A small network was shown many inputs. Here are its activations along a few directions, one row for each input.
Each table varies a few parts of the input and shows all the possible inputs, shuffled.
Descriptions start from the smaller parts, as in this example, which fits no table here: one of 8 places around a ring, together with either a single point or one of 11 places around a ring or (one of 3 separate values, together with one of 6 places along a line).
Shared parts are said once, and a part with two or three values counts as separate values.

Other details of the inputs vary at random and push rows far along two fixed directions, the same in every table; ignore that.

Table:
r1: [ 0.79  2.05  4.72 -1.56  3.21 -0.13 -0.22  0.81  2.00  4.10 -0.71  1.88]
r2: [ 0.81  2.28  4.02 -1.83  3.91 -0.67 -0.84  0.21  1.96  2.80  0.71  3.21]
r3: [ 0.73 -3.41  1.16  3.85  3.08 -0.11  3.71  1.16  1.75  2.88  2.38  0.27]
r4: [ 0.15 -2.82 -5.55  1.58 -2.74 -0.67 -0.93 -1.43 -2.47 -4.82 -1.64 -3.58]
r5: [-1.92  0.01  1.20  2.26 -0.22  1.89  4.95  0.84  1.26  3.51  3.88  0.30]
r6: [ 0.07 -0.34 -2.58 -1.85 -2.65 -1.01 -4.89 -0.88 -2.61 -4.90 -1.78 -0.06]
r7: [ 0.57 -4.17 -2.82  3.01 -0.48  0.00  0.45  0.02 -1.29 -2.65  0.51 -2.39]
r8: [ 0.21 -3.36 -2.13  3.87  1.35 -0.71  3.78  0.13  0.87  1.09  1.40 -0.88]
r9: [-0.18 -4.01 -2.36  4.46  1.40 -0.61  4.58  0.55  1.45  1.51  2.07 -1.00]
r10: [ 0.30  2.22  4.59 -1.68  3.19  0.05 -0.29  1.28  2.19  4.12 -0.68  2.09]
r11: [ 1.03  4.80  5.51 -4.47  3.79 -0.86 -2.89 -0.11  1.71  3.15 -0.90  4.13]
r12: [-1.18  0.26 -0.78  3.46 -0.41 -1.46  2.99  0.64 -0.82 -0.30  2.79 -1.97]
r13: [-0.45  2.60 -1.78 -3.60 -2.50 -0.68 -4.34 -0.82 -1.73 -2.60 -4.41 -0.94]
r14: [-3.28 -1.96  0.06  3.21 -0.29 -0.87  1.86  0.82 -0.10  0.65  5.28  0.40]
r15: [ 0.39 -2.88 -1.75  3.61  2.16 -0.50  3.84  0.04  1.09  1.25  1.59 -0.96]
r16: [-0.28 -3.90 -1.37  3.21 -0.02  0.04  1.50  0.89  0.55 -0.43  1.04 -1.60]
r17: [-3.22 -2.44 -1.25  4.86 -0.09 -0.73  4.89  0.58  0.19  2.12  4.37 -1.65]
r18: [ 0.72  5.23  6.15 -4.92  3.03 -0.07 -2.93  0.81  1.66  4.23 -2.72  2.94]
r19: [-0.31  4.12  5.90  0.04  2.64 -0.86  1.00  1.61  0.65  3.45  2.17  1.05]
r20: [ 1.07 -1.90  0.16  2.42  1.66  1.98  5.23  0.91  2.87  3.34  2.10  0.99]
r21: [ 0.74 -0.67 -2.52 -1.54 -2.75 -0.28 -4.45 -0.94 -3.28 -4.89 -3.13 -2.22]
r22: [ 0.12 -0.63 -4.45 -0.83 -3.63 -0.93 -3.18 -1.63 -2.97 -4.77 -3.51 -2.72]
r23: [ 0.76  3.80  5.04 -3.42  3.42 -0.91 -2.19  0.16  1.84  3.27 -0.48  4.07]
r24: [ 0.00 -4.23 -5.12  1.86 -2.51 -0.87 -1.95 -0.72 -2.44 -5.79  0.67 -1.65]
r25: [ 0.73 -2.58 -1.46  2.43 -0.14  2.02  4.17  0.58  2.12  1.30  1.45 -0.34]
r26: [-0.34 -2.34  0.69  2.24  2.57 -0.61  2.12  1.29  2.41  2.07  3.19  1.94]
r27: [-0.52  2.34 -0.62 -4.27 -2.23 -0.78 -6.20 -0.38 -1.64 -3.56 -2.80  0.99]
r28: [ 0.47 -1.09  1.63  0.97  1.95 -0.09  0.95  0.95  1.11  2.07  0.44  0.47]
r29: [-0.16  3.41 -1.33 -4.62 -2.79 -0.79 -5.30 -1.26 -1.93 -2.74 -5.16 -1.03]
r30: [-3.13 -2.51 -3.28  1.41 -4.45 -1.24 -1.98 -1.38 -4.50 -5.74  2.45 -1.90]
r31: [ 0.78 -3.44 -0.36  3.28  1.76  0.02  2.12  0.37  0.55  0.36  1.46 -1.22]
r32: [-1.13  4.43  5.05 -2.29  0.91  1.62  2.35 -0.45  0.47  4.28  1.45  2.18]
r33: [ 1.20  7.94  4.87 -7.20  2.48 -0.82 -4.37 -1.00  0.35  2.98 -4.95  2.77]
r34: [-0.16 -4.06 -2.26  4.54  1.28 -0.63  4.56  0.36  1.59  1.47  2.01 -1.27]
r35: [ 0.79 -3.93 -1.24  3.26  0.78 -0.15  1.64  0.15 -0.05 -0.67  1.15 -1.67]
r36: [-0.32 -2.40  0.76  2.31  2.44 -0.64  2.10  1.10  2.52  2.02  3.12  1.67]
r37: [ 2.01  7.11  3.17 -7.38 -0.15  1.89 -4.28 -1.10 -0.23  0.61 -4.93  2.20]
r38: [ 0.34  5.49  3.84 -6.31  0.70 -0.94 -5.96 -0.39  0.05  0.43 -3.04  3.27]
r39: [ 1.44 -2.86 -1.51  3.06  0.82  2.08  4.67  0.05  1.71  0.98  1.88 -0.58]
r40: [ 0.01 -3.25 -4.66  1.01 -2.43 -0.74 -2.75 -0.79 -2.58 -5.87  0.10 -1.50]
r41: [ 0.49 -3.26 -2.30  1.87 -1.49 -0.28 -0.82 -0.23 -1.54 -2.73 -0.68 -2.16]
r42: [-0.24  4.15  2.48 -5.10 -0.03 -0.77 -5.44 -0.12  0.07 -0.49 -2.53  2.47]
r43: [ 1.30 -0.39 -4.45 -1.76 -4.38  1.74 -2.36 -1.45 -2.63 -5.17 -3.01 -2.03]
r44: [ 0.32 -2.80 -3.81  1.66 -2.87  1.99  1.74 -0.02  0.17 -2.19 -0.16 -1.76]
r45: [-2.90 -1.40 -1.02  1.83 -2.87 -0.27 -0.53  0.30 -2.52 -1.75  1.73 -2.41]
r46: [ 0.40  0.74 -3.55 -2.72 -4.72  1.90 -2.94 -0.71 -1.81 -4.28 -3.52 -1.41]
r47: [ 1.76  2.91  3.39 -2.03  2.33  1.82  1.84  0.24  2.46  4.27 -0.69  2.77]
r48: [-1.62  6.62  8.18 -4.78  2.16 -0.50 -2.19 -0.32 -0.70  4.33 -0.47  2.55]
r49: [ 1.10 -3.36 -3.87  2.34 -2.40  1.78  2.29 -0.49 -0.32 -2.18  0.15 -1.71]
r50: [-0.25 -3.48 -1.08  2.82  1.24 -0.73  1.64  0.82  1.14  0.09  2.92  0.96]
r51: [-1.14 -0.24  2.32  3.98  2.20 -1.48  3.45  1.70  1.10  1.65  6.10  1.17]
r52: [ 1.13 -1.45  0.51  1.98  1.47  1.96  4.77  0.66  2.92  3.28  1.69  0.85]
r53: [ 0.97  3.13  3.29 -1.85  3.60 -0.73  0.62 -0.36  1.91  4.04 -1.25  1.66]
r54: [ 1.63 -2.03  0.00  2.57  1.89  1.96  5.14  0.20  2.52  2.64  2.04  0.40]
r55: [-0.54 -0.80 -5.01 -1.00 -4.02 -0.72 -3.19 -1.00 -2.67 -4.81 -3.30 -2.76]
r56: [ 0.67  1.78 -3.34 -4.10 -5.13  1.80 -4.26 -1.05 -2.35 -4.68 -4.47 -1.31]
r57: [ 0.58  2.76  4.84 -2.40  2.89 -0.05 -1.00  0.86  2.03  3.95 -1.26  1.90]
r58: [-0.14  3.92 -1.93 -2.46 -5.77  1.02 -3.00 -0.62 -3.84 -5.36 -1.74 -2.27]
r59: [-2.52 -0.70  1.70  3.25  1.79 -0.97  5.17 -0.22  0.24  3.58  4.04 -0.22]
r60: [-0.62  1.00 -3.69 -2.53 -3.96 -0.72 -4.45 -1.22 -2.48 -4.50 -4.38 -2.36]
Description of these inputs: one of 4 places along a line, together with either one of 3 separate values or (one of 2 separate values, together with one of 6 places along a line).
Changing only the place on the line of 4 turns r53 into r11. The same change can be made to r4. Which row results? -> r2
Change only the choice among 2 separate values in r27. List by row number the other rows that result. -> r42
Change only the choice among 2 separate values in r25. List by row number the other rows that result. -> r56
Change only the choice among 3 separate values in r19. List by row number the other rows that result. -> r45, r48

Table:
r61: [ 0.82 -0.64  0.56  1.04  2.05  0.76  2.55  0.25  2.02  1.96  0.81  0.83]
r62: [ 0.99  6.11  4.29 -5.21  1.77  0.53 -2.05 -0.46  1.27  3.09 -3.42  2.13]
r63: [ 0.87 -0.28  2.11  1.38  4.20 -0.05  3.13  0.69  2.91  4.21  1.07  1.44]
r64: [ 0.47 -3.14 -3.57  1.91 -1.77  0.95  1.37 -0.13 -0.79 -2.14  0.04 -1.58]
r65: [ 0.64 -2.77 -3.79  1.83 -1.75  0.71  1.26 -0.29 -0.66 -2.15  0.16 -1.73]
r66: [-2.69 -3.14 -2.57  3.53 -2.14 -1.06  1.07  0.17 -1.76 -2.69  3.68 -1.54]
r67: [-1.30  4.99  2.33 -5.06 -2.32 -1.56 -6.70 -1.09 -3.55 -2.86 -2.41  0.31]
r68: [ 1.02 -0.42  2.22  1.58  3.81  0.01  3.15  0.92  2.96  4.42  0.98  1.62]
r69: [ 0.66  3.37 -1.25 -4.47 -3.65  0.48 -4.85 -1.30 -2.29 -3.28 -5.12 -1.02]
r70: [-1.65  3.55  0.35 -3.68 -3.12 -1.80 -6.64 -0.91 -4.38 -4.26 -2.37 -1.09]
r71: [ 1.05 -0.92  2.41  1.18  3.66  0.34  3.43  0.76  2.97  4.21  1.30  1.91]
r72: [ 0.38 -2.63 -3.60  1.93 -1.93  0.50  1.49 -0.27 -0.52 -2.01 -0.20 -2.32]
r73: [-2.43  0.16  3.43  2.91  2.73 -1.08  4.26  1.19  1.74  4.59  4.88  1.25]
r74: [-1.07  6.53  6.28 -4.56  1.45 -0.84 -3.27  0.09 -0.46  2.29 -0.35  2.70]
r75: [ 0.46 -2.74 -3.76  1.96 -1.52  0.79  1.25 -0.51 -0.67 -2.27  0.12 -1.71]
r76: [-2.13  0.84  3.42  1.84  2.56 -0.88  3.05  0.99  1.26  4.08  4.53  1.92]
r77: [ 0.51 -3.60 -3.36  2.00 -1.52  0.75  0.36  0.06 -0.25 -2.40  0.16 -1.66]
r78: [ 0.70 -3.47 -3.46  2.16 -1.53  0.13  0.66 -0.44 -0.46 -2.34 -0.21 -1.46]
r79: [-1.86 -2.02 -1.96  2.75 -2.36 -0.69  0.35 -0.07 -2.74 -2.90  2.80 -1.98]
r80: [ 0.88 -0.72  2.29  1.36  3.96  0.11  3.26  1.06  2.81  4.35  1.01  1.59]
r81: [ 0.74  2.23 -1.12 -4.69 -2.94  0.27 -5.85 -1.46 -2.23 -3.59 -4.76 -0.60]
r82: [ 0.86  2.77 -1.53 -4.54 -2.52 -0.38 -5.67 -1.14 -2.33 -3.53 -4.99 -0.86]
r83: [ 1.10 -0.08  2.07  1.43  3.06  0.95  3.93  0.76  2.90  4.47  1.50  1.81]
r84: [-1.62  0.95  4.12  2.15  2.61 -0.80  3.34  1.03  1.07  4.01  3.97  0.88]
r85: [ 0.84 -0.44  2.17  1.26  3.15  1.25  3.70  0.76  2.86  4.51  1.68  1.55]
r86: [ 0.60 -3.13 -3.53  2.16 -1.79  0.75  1.09 -0.19 -0.34 -2.39 -0.03 -1.45]
r87: [-2.77 -3.26 -2.59  3.70 -1.56 -1.92  0.48  0.26 -2.02 -2.47  3.22 -1.86]
r88: [ 0.63 -3.54 -3.40  1.95 -1.47  0.55  0.69  0.20 -0.37 -2.52  0.00 -1.43]
r89: [ 0.63 -3.03 -3.66  1.84 -1.61  0.62  1.09 -0.20 -0.34 -2.45  0.12 -1.63]
r90: [ 1.30 -0.30  2.20  1.10  3.60  0.42  3.25  1.09  3.35  4.12  1.60  1.83]
r91: [ 1.26  5.38  4.50 -5.42  1.87  0.81 -2.38 -0.02  1.34  2.84 -3.22  3.00]
r92: [ 0.57  2.39 -1.25 -4.47 -2.61  0.04 -5.96 -1.13 -2.37 -3.43 -5.00 -0.92]
r93: [ 0.21 -3.00 -3.38  2.01 -1.95  0.74  1.60 -0.12 -0.65 -2.00 -0.32 -2.17]
r94: [ 0.85  2.65 -1.36 -4.64 -2.62 -0.08 -5.58 -1.68 -2.22 -3.83 -4.81 -0.52]
r95: [-2.56 -2.59 -2.24  2.51 -2.18 -1.71 -0.35 -0.23 -2.20 -2.94  2.75 -1.42]
r96: [ 0.78 -3.25 -3.49  2.19 -1.63  0.45  0.59  0.05 -0.23 -2.47 -0.03 -1.41]
r97: [ 1.14  5.31  4.53 -5.34  1.83  1.01 -2.69 -0.15  1.47  2.96 -3.05  2.77]
r98: [-2.11  0.03  2.01  1.59  1.21 -1.33  1.06  0.93  0.47  1.56  3.70  1.13]
r99: [ 0.09 -3.06 -3.34  2.07 -2.00  0.93  1.27 -0.26 -0.53 -1.89 -0.17 -2.39]
r100: [ 1.12 -0.28  2.22  1.25  3.82  0.50  3.25  0.87  3.32  3.98  1.55  1.84]
r101: [-0.71  8.56  8.31 -6.32  2.51 -1.15 -4.61  0.35  0.13  3.55 -1.10  3.87]
r102: [ 0.73 -3.37 -3.59  1.83 -1.35 -0.01  0.65 -0.45 -0.47 -2.40 -0.07 -1.64]
Describe the family of inputs behind these rows. -> one of 6 places along a line, together with either one of 2 separate values or one of 5 places along a line
Changing only the place on the line of 6 turns r90 into r89. The same change can be made to r98. Which row results? -> r66
Changing only the place on the line of 6 turns r93 into r80. The same change can be made to r73. Which row results? -> r87
Which other rows agree with r71 in the place on the line of 6? List them by row number. -> r67, r78, r81, r94, r95, r102
Change only the choice among 2 separate values in r66. List by row number the other rows that result. -> r74
Change only the place on the line of 5 in r89. List by row number the other rows that result. -> r61, r86, r91, r97

Table:
r103: [ 0.56 -0.53  0.66 -0.09  0.57  0.60  0.49  0.17  0.82  0.90  0.10  0.92]
r104: [-0.79  0.93  0.78  0.20  0.01 -0.22  0.81  0.24  0.30  0.71  1.48  0.67]
r105: [ 0.39  0.52 -0.21 -0.05  0.49  0.22  1.25  0.02  1.17  1.14 -0.27  0.48]
r106: [-0.34  0.10  0.38  0.27  1.05 -1.07  0.08  0.24  0.75  0.73  0.71  0.88]
r107: [-0.10 -1.68 -3.70  0.51 -2.17  0.51 -0.17 -0.72 -1.04 -2.59 -1.01 -1.73]
r108: [-0.55  0.63  1.47  0.45  0.30  0.02  0.68  0.10 -0.13  0.78  1.14 -0.09]
r109: [ 0.69 -0.06  0.27 -0.06  0.67  0.34  0.49  0.30  1.19  0.54  0.44  1.17]
r110: [ 0.65  0.19  0.47  0.11  0.81  0.42  1.14 -0.10  0.75  1.20 -0.58 -0.33]
r111: [-0.97  0.67  0.81  0.07  0.22  0.11  0.67  0.05  0.12  0.89  1.45  0.52]
r112: [-0.33  0.86  1.32  0.47  0.44 -0.10  0.87  0.18 -0.41  0.63  1.24  0.12]
r113: [ 0.37  0.21  0.28  0.10  0.54  0.52  1.04  0.37  0.91  1.40 -0.61 -0.19]
r114: [ 0.35 -2.26 -2.70  0.78 -2.17  0.58 -1.04  0.08 -1.10 -3.03 -0.60 -1.53]
r115: [-0.79 -2.30 -2.76  0.97 -1.98 -0.88 -1.25 -0.46 -1.68 -2.80 -0.32 -1.43]
r116: [ 0.16  0.03  0.91  0.54  1.48 -0.96  0.10  0.16  0.06  0.68  0.49  0.30]
r117: [-0.54 -0.17  0.42  0.11  1.29 -0.75 -0.04  0.07  0.58  0.87  0.67  0.72]
r118: [ 0.94 -0.40  0.96  0.10  0.99  0.53  0.39  0.19  0.77  0.60  0.13  0.37]
r119: [ 0.55  6.53  1.84 -7.58 -2.08  0.29 -6.32 -1.43 -1.72 -0.96 -6.22  1.00]
r120: [ 0.50 -0.33  0.30 -0.21  0.91  0.69  0.38  0.12  1.03  0.68  0.39  1.03]
r121: [-0.11 -0.23  1.08  0.46  1.38 -0.85 -0.02  0.13  0.32  0.76  0.37  0.09]
r122: [-1.24 -1.48 -2.35  0.88 -2.99 -0.04 -0.49 -0.44 -2.13 -2.83  0.44 -1.63]
r123: [ 1.20 -0.15  0.79  0.18  1.08  0.42  0.51  0.22  0.50  0.52  0.25  0.58]
r124: [-0.38 -0.21  0.89  0.45  1.11 -0.75 -0.13  0.59  0.48  0.97  0.34  0.23]
r125: [ 0.60 -1.50 -3.21  0.94 -2.01  0.26 -0.05 -0.64 -1.55 -2.73 -1.13 -2.17]
r126: [-0.83  0.63  1.28  0.40  0.07  0.10  0.61  0.58  0.03  0.95  1.10  0.04]
Changing only one part turns r122 into r108. The same change can be made to r103. Which row results? -> r118
Describe the family of inputs behind these rows. -> one of 4 places along a line, together with one of 6 places along a line
Change only the place on the line of 4 in r111. List by row number the other rows that result. -> r107, r117, r120
Change only the place on the line of 6 in r110. List by row number the other rows that result. -> r105, r107, r113, r119, r125
Change only the place on the line of 6 in r106. List by row number the other rows that result. -> r115, r116, r117, r121, r124

Table:
r127: [-0.47  3.64  1.98 -3.15 -0.46  0.13 -2.18 -0.27 -0.32  0.72 -0.91  1.57]
r128: [-0.87 -3.58  3.79  6.55  6.97 -0.90  9.17  2.23  5.32  8.15  7.25  2.67]
r129: [-1.07 -5.29 -4.72  4.66 -2.56 -1.11  0.88 -0.25 -2.25 -4.19  1.99 -3.41]
r130: [-0.47  3.47  2.11 -3.44  0.05 -0.79 -3.56 -0.23 -0.49  0.20 -1.14  1.86]
r131: [ 2.54  1.81  0.80 -4.00  0.62  1.71 -2.05 -0.49  1.42  1.21 -4.85  1.11]
r132: [-0.30  2.80  2.34 -2.91  0.28 -0.40 -3.12 -0.07 -0.35 -0.22 -0.73  1.36]
r133: [ 2.24 -6.23 -7.31  3.39 -2.22  1.50  2.18 -1.07 -0.50 -4.24 -1.18 -3.15]
r134: [ 0.09  3.86  2.77 -3.27 -0.41  0.24 -2.43 -0.13 -1.02  0.26 -1.50  1.00]
r135: [-1.77 -5.92 -8.22  4.56 -5.79 -0.25  0.22 -0.77 -4.20 -7.29  0.95 -5.52]
r136: [-0.78  3.59  2.36 -2.96  0.61 -1.15 -3.10 -0.18 -0.79  0.56 -1.55  0.70]
r137: [ 2.26 -5.70 -7.38  3.35 -2.90  1.51  1.78 -0.13  0.06 -4.30 -1.67 -3.38]
r138: [-0.81  4.06  2.14 -3.54 -0.57 -0.35 -2.26 -0.45 -0.61  0.54 -1.65  1.17]
r139: [ 0.03 -3.62  4.51  6.64  7.10 -0.34  8.81  2.50  4.89  7.80  7.28  2.50]
r140: [-0.30  3.33  2.24 -3.07 -0.46  0.49 -2.25 -0.21 -0.38  0.04 -0.83  1.07]
r141: [-0.31  3.78  2.59 -2.81 -0.27 -0.28 -2.08 -0.47 -0.77  0.74 -1.46  0.46]
Describe the family of inputs behind these rows. -> either one of 3 separate values or (one of 2 separate values, together with one of 6 places around a ring)
Which other rows belong to the same alternative as r140? List them by row number. -> r127, r128, r129, r130, r132, r134, r135, r136, r138, r139, r141
